A small network was shown many inputs. Here are its activations along a few directions, one row for each input.
Each table varies a few parts of the input and shows all the possible inputs, shuffled.
A made-up example of a description, with smaller parts first: one of 5 places around a ring, together with either a single point or one of 11 places around a ring or (one of 3 separate values, together with one of 4 places along a line).
Shared parts are said once, and a part with two or three values counts as separate values.

Other details of the inputs vary at random and push rows far along two fixed directions, the same in every table; ignore that.
To show where, the next rows are all for the same input, with only those details redrawn:
-43 -41 -6 10 9 -24 11 38 0 -17 70 -38
-33 -32 -4 3 6 -21 6 26 3 -17 54 -28
39 25 17 -48 -17 2 -28 -53 26 -16 -59 38
-16 3 -57 -56 -15 -116 -59 35 -23 -89 22 1
-61 -62 6 37 20 0 36 50 4 4 100 -59
59 29 53 -37 -15 61 -8 -88 49 22 -86 49
-10 10 -61 -65 -19 -124 -67 32 -25 -96 14 7

Table:
row 1: 33 35 2 -18 12 -40 23 -77 18 25 -59 44
row 2: 41 18 90 -7 -13 101 14 -101 40 61 -75 28
row 3: -26 -17 -20 52 21 45 36 56 -33 44 46 -40
row 4: 47 -3 82 -8 3 103 16 -88 52 87 -74 16
row 5: -44 -43 24 119 31 94 73 66 1 50 82 -57
row 6: -23 -16 10 53 0 44 43 67 -13 13 43 -53
row 7: -44 -40 -19 37 25 -22 0 31 2 -19 75 -16
row 8: 50 13 77 -11 -6 104 22 -93 62 55 -72 36
row 9: 29 28 -44 -67 -1 -48 -60 -42 -13 -22 -46 51
row 10: -54 -41 48 97 7 90 77 64 -22 58 72 -87
row 11: 45 45 -20 -39 -30 -29 -50 17 -30 -22 -74 6
row 12: 0 27 -55 11 -5 -24 -23 44 -42 -25 -7 32
row 13: -23 -21 -20 13 21 -3 -2 -4 -3 9 32 31
row 14: 50 80 -45 -19 -17 -80 -2 -14 -28 -17 -78 38
Q: What is each input in this table made of?
A: one of 2 separate values, together with either a single point or one of 6 places around a ring
Q: Which other rows does row 7 become when the place on the ring of 6 takes its other values? List them by row number.
A: row 2, row 4, row 8, row 9, row 13
Q: Which other rows does row 9 become when the choice among 2 separate values takes its other values? List them by row number.
A: row 3

Table:
row 15: -14 -28 35 16 4 27 25 3 23 14 28 -34
row 16: -9 -12 -19 -16 -1 -19 -30 19 -7 -25 15 1
row 17: -4 10 -4 58 10 33 46 30 -18 38 6 -14
row 18: -4 -1 15 44 -5 54 25 39 -10 15 11 -29
row 19: -4 0 13 41 -5 53 24 42 -19 27 6 -32
row 20: -9 -6 -29 -9 8 -29 -20 12 -11 -16 13 6
row 21: -29 -21 -19 -1 1 -26 -21 30 -9 -36 46 -10
row 22: -13 -22 22 20 12 16 34 -2 11 33 23 -32
row 23: -15 1 -11 48 5 21 29 53 -32 22 22 -35
row 24: -12 4 -21 -2 6 -54 5 0 -10 -13 12 6
row 25: 16 -2 24 27 21 61 33 -45 30 53 -19 29
row 26: 58 48 25 -63 -31 2 -44 -71 17 -15 -100 51
row 27: 29 18 14 -41 -19 -13 -25 -28 12 -12 -45 9
row 28: -12 2 -33 2 11 -41 -7 3 -12 -13 17 19
row 29: -13 -8 -15 -15 -5 -21 -29 15 -12 -24 17 1
row 30: 15 -8 50 5 0 75 23 -37 38 32 -16 4
row 31: 16 2 30 19 15 54 45 -47 30 54 -20 19
row 32: 10 13 -18 -30 -4 -30 -17 -10 -6 -15 -16 13
row 33: -10 -12 -17 -13 -1 -18 -29 17 1 -36 19 5
row 34: -13 -7 -1 -16 -9 -32 -17 9 -2 -36 16 -9
row 35: 26 18 5 -42 -17 -1 -27 -25 8 -14 -41 21
row 36: 30 28 -3 -24 -3 -32 -3 -40 12 -1 -44 27
row 37: -28 -13 -19 -1 4 -50 -1 23 -20 -17 35 -22
row 38: -12 -3 -26 -8 4 -30 -19 8 -16 -15 16 6
Q: The inputs of row 25 and row 20 match in every part but one. If row 36 is changed in the same way as row 25 into row 20, which row does it become?
A: row 22
Q: What is each input in this table made of?
A: one of 4 places along a line, together with either a single point or one of 5 places along a line
Q: A walk changes only the place on the line of 4. It starts at row 30 and steps to row 35. List the rest of the walk in order.
A: row 32, row 31
Q: Which other rows does row 28 become when the place on the line of 4 takes its other values? List them by row number.
A: row 21, row 29, row 38

Table:
row 39: 77 86 -26 -36 -14 1 -66 -67 -12 -17 -121 106
row 40: -1 -1 36 49 -21 56 35 50 -5 14 10 -46
row 41: -2 -14 20 -19 9 -32 12 -43 10 22 -11 -2
row 42: 17 47 -49 -30 -13 -100 -32 18 -53 -29 -48 13
row 43: -40 -43 -16 3 22 -30 -7 -8 -5 14 51 -6
row 44: -32 -33 15 -15 -18 -43 -14 40 11 -50 55 -44
row 45: 5 3 -57 -17 -14 -25 -42 90 -33 -51 10 -26
row 46: 1 5 -71 8 17 -49 -12 63 -25 -16 15 -3
row 47: -4 28 -44 -8 -33 -46 -46 69 -40 -89 -2 2
row 48: 4 43 -61 -6 -4 -100 -14 37 -48 -40 -9 -17
row 49: -58 -48 18 84 36 53 92 22 17 45 90 -23
row 50: -33 -22 -10 -30 -16 -53 -44 31 7 -87 43 -6
row 51: -3 26 -34 -10 -27 -50 -22 67 -49 -54 5 -53
row 52: -49 -50 27 74 7 99 38 65 -26 59 68 -68
row 53: 23 23 -77 -58 3 -79 -36 12 -8 -43 -17 40
row 54: -59 -55 8 77 46 67 68 17 1 59 100 -17
row 55: -17 -44 -28 -3 32 -26 6 12 23 3 48 -11
row 56: 25 -11 -1 -68 -11 -2 -55 -6 34 -38 -20 9
row 57: 0 12 12 65 15 50 44 0 8 30 -6 17
row 58: -5 1 -16 -9 8 2 2 -27 -10 31 -3 29
row 59: -18 -6 -3 26 6 -24 48 15 3 11 36 -11
row 60: -43 -60 55 1 1 20 23 15 12 20 55 -66
row 61: -42 -33 -1 77 31 49 45 35 -25 73 54 -31
row 62: 41 2 78 -27 -9 117 -29 -93 57 24 -57 51
row 63: 7 31 -45 -58 -12 -107 -22 -6 -36 -32 -28 22
row 64: -16 -4 5 12 -19 -1 6 62 -44 -2 10 -55
row 65: 45 7 70 -56 -23 87 -43 -96 46 31 -81 44
row 66: 51 26 50 -13 1 53 7 -113 65 20 -82 78
row 67: 31 34 23 41 -3 28 38 -12 8 38 -42 12
row 68: 57 46 45 -11 0 59 49 -97 36 63 -81 30
row 69: 54 20 69 -5 -3 50 29 -103 66 47 -73 44
row 70: -3 -16 35 16 21 14 47 -50 32 42 10 -26
row 71: -12 -1 -14 -62 -23 -85 -48 17 -7 -76 19 -38
row 72: 16 14 -26 -41 7 -41 -57 -56 7 -37 -24 67
row 73: -14 -12 14 49 0 87 2 39 -19 13 26 -16
Q: What is each input in this table made of?
A: one of 5 places along a line, together with either a single point or one of 6 places around a ring
Q: The inputs of row 41 and row 63 match in every part but the place on the line of 5. If row 69 is changed in the same way as row 41 into row 63, which row does it become?
A: row 59
Q: A walk changes only the place on the ring of 6. It starts at row 73 and steps to row 52. List the rest of the walk in order.
A: row 64, row 51, row 40, row 47
Q: List by row number the other rows that have the place on the line of 5 in common with row 48.
A: row 39, row 42, row 46, row 57, row 61, row 67

Table:
row 74: 23 14 -4 -19 -1 10 -27 -36 21 -16 -30 52
row 75: -17 -19 14 51 10 64 26 30 5 20 33 -13
row 76: -32 -30 36 27 10 38 36 -7 13 22 45 -24
row 77: 19 17 16 -35 -16 -2 -15 -39 16 -14 -37 27
row 78: -31 -28 27 33 16 32 42 -12 11 29 46 -16
row 79: -11 -21 27 38 4 45 32 26 2 36 23 -44
row 80: 38 34 -10 -11 1 -6 -11 -25 -1 8 -54 20
row 81: -21 -13 4 44 14 18 34 16 -13 38 22 -20
row 82: -23 -36 34 22 10 35 42 6 23 27 39 -26
row 83: -14 -15 16 45 11 36 54 23 2 38 25 -22
row 84: -32 0 -79 -9 1 -124 -30 80 -57 -58 42 -19
row 85: 26 38 -3 -7 -6 -4 -14 -32 -15 8 -50 30
row 86: -32 -32 24 36 24 26 34 -15 6 42 42 -17
row 87: 27 33 14 -18 -22 9 -26 -22 -13 -6 -51 13
row 88: -20 -13 16 48 9 38 51 15 -3 36 27 -21
row 89: -10 5 -49 13 8 -37 -30 39 -29 -26 14 13
row 90: -13 -23 30 37 3 44 34 30 -1 36 20 -40
row 91: 30 10 16 -39 -9 0 -29 -36 21 -11 -41 8
row 92: 26 8 21 -40 -16 -3 -26 -30 17 -7 -43 17
row 93: -39 -15 -62 -35 -7 -120 -37 62 -27 -81 63 -26
row 94: 24 5 10 -27 -10 18 -47 -28 18 -18 -35 34
row 95: 37 38 -5 -14 -12 -3 -2 -20 4 -1 -50 26
row 96: 28 10 18 -39 -15 -3 -28 -34 20 -7 -40 12
row 97: -10 -13 11 45 17 39 51 16 7 33 28 -31
row 98: -21 -14 24 42 2 45 45 21 -1 29 26 -30
row 99: -30 -37 41 25 8 40 22 -5 8 28 41 -34
row 100: 34 34 6 -21 -20 4 -6 -10 2 -8 -53 22
row 101: 36 34 -9 -11 -5 -8 -10 -23 -2 12 -54 25
row 102: 26 40 9 -16 -20 8 -12 -24 -9 -12 -47 23
row 103: -11 -14 19 40 11 46 44 21 8 27 27 -39
row 104: 29 17 10 -37 -8 -2 -15 -39 26 -16 -37 17
row 105: -21 -32 22 28 18 28 46 -3 25 33 43 -22
row 106: 29 18 2 -31 -1 -9 -9 -44 24 -10 -36 26
row 107: -58 -56 -23 45 34 -10 9 47 -7 3 92 -25
row 108: 27 15 1 -28 1 -16 -16 -44 18 7 -39 30
row 109: 25 29 -18 0 -6 10 -21 -5 -3 -16 -34 41
row 110: -16 -26 19 49 9 66 12 32 0 25 28 -23
row 111: 23 12 5 -25 -8 17 -33 -31 22 -23 -31 43
row 112: 39 29 7 -22 -15 8 -23 -15 2 -6 -55 3
row 113: 26 16 7 -32 -7 -11 -6 -37 20 -5 -38 35
row 114: 19 14 4 -26 -2 -15 -16 -48 9 6 -40 35
row 115: -37 -1 -98 -36 -5 -88 -43 89 -71 -61 55 -16
row 116: -49 -27 -80 -43 5 -82 -39 66 -48 -54 75 -16
row 117: 29 15 -1 -28 7 -14 -17 -47 19 3 -40 25
row 118: -30 5 -71 -18 -12 -112 -31 84 -47 -77 48 -31
row 119: 20 10 21 -37 -18 -1 -29 -37 12 -8 -41 17
row 120: -23 -38 22 31 24 23 40 -2 17 46 36 -18
row 121: 19 18 7 -29 -9 -9 -9 -45 15 -7 -36 35
row 122: -39 10 -74 -8 -8 -115 -28 69 -62 -75 52 -17
row 123: -19 -21 30 40 1 46 31 23 -6 35 22 -39
Q: What is each input in this table made of?
A: one of 2 separate values, together with either a single point or (one of 4 places along a line, together with either a single point or one of 5 places along a line)
Q: The inputs of row 102 and row 76 match in every part but the choice among 2 separate values. If row 90 is changed in the same way as row 102 into row 76, which row does it become?
A: row 92
Q: The inputs of row 103 and row 104 match in every part but the choice among 2 separate values. If row 97 is changed in the same way as row 103 into row 104, which row does it become?
A: row 106
Q: Which other rows does row 74 become when the place on the line of 4 takes its other values? List them by row number.
A: row 94, row 107, row 111
Q: Which other rows does row 100 become when the place on the line of 4 takes its other values? List them by row number.
A: row 83, row 84, row 90
Q: Which other rows does row 113 become when the choice among 2 separate values takes its other values? List them by row number.
A: row 83
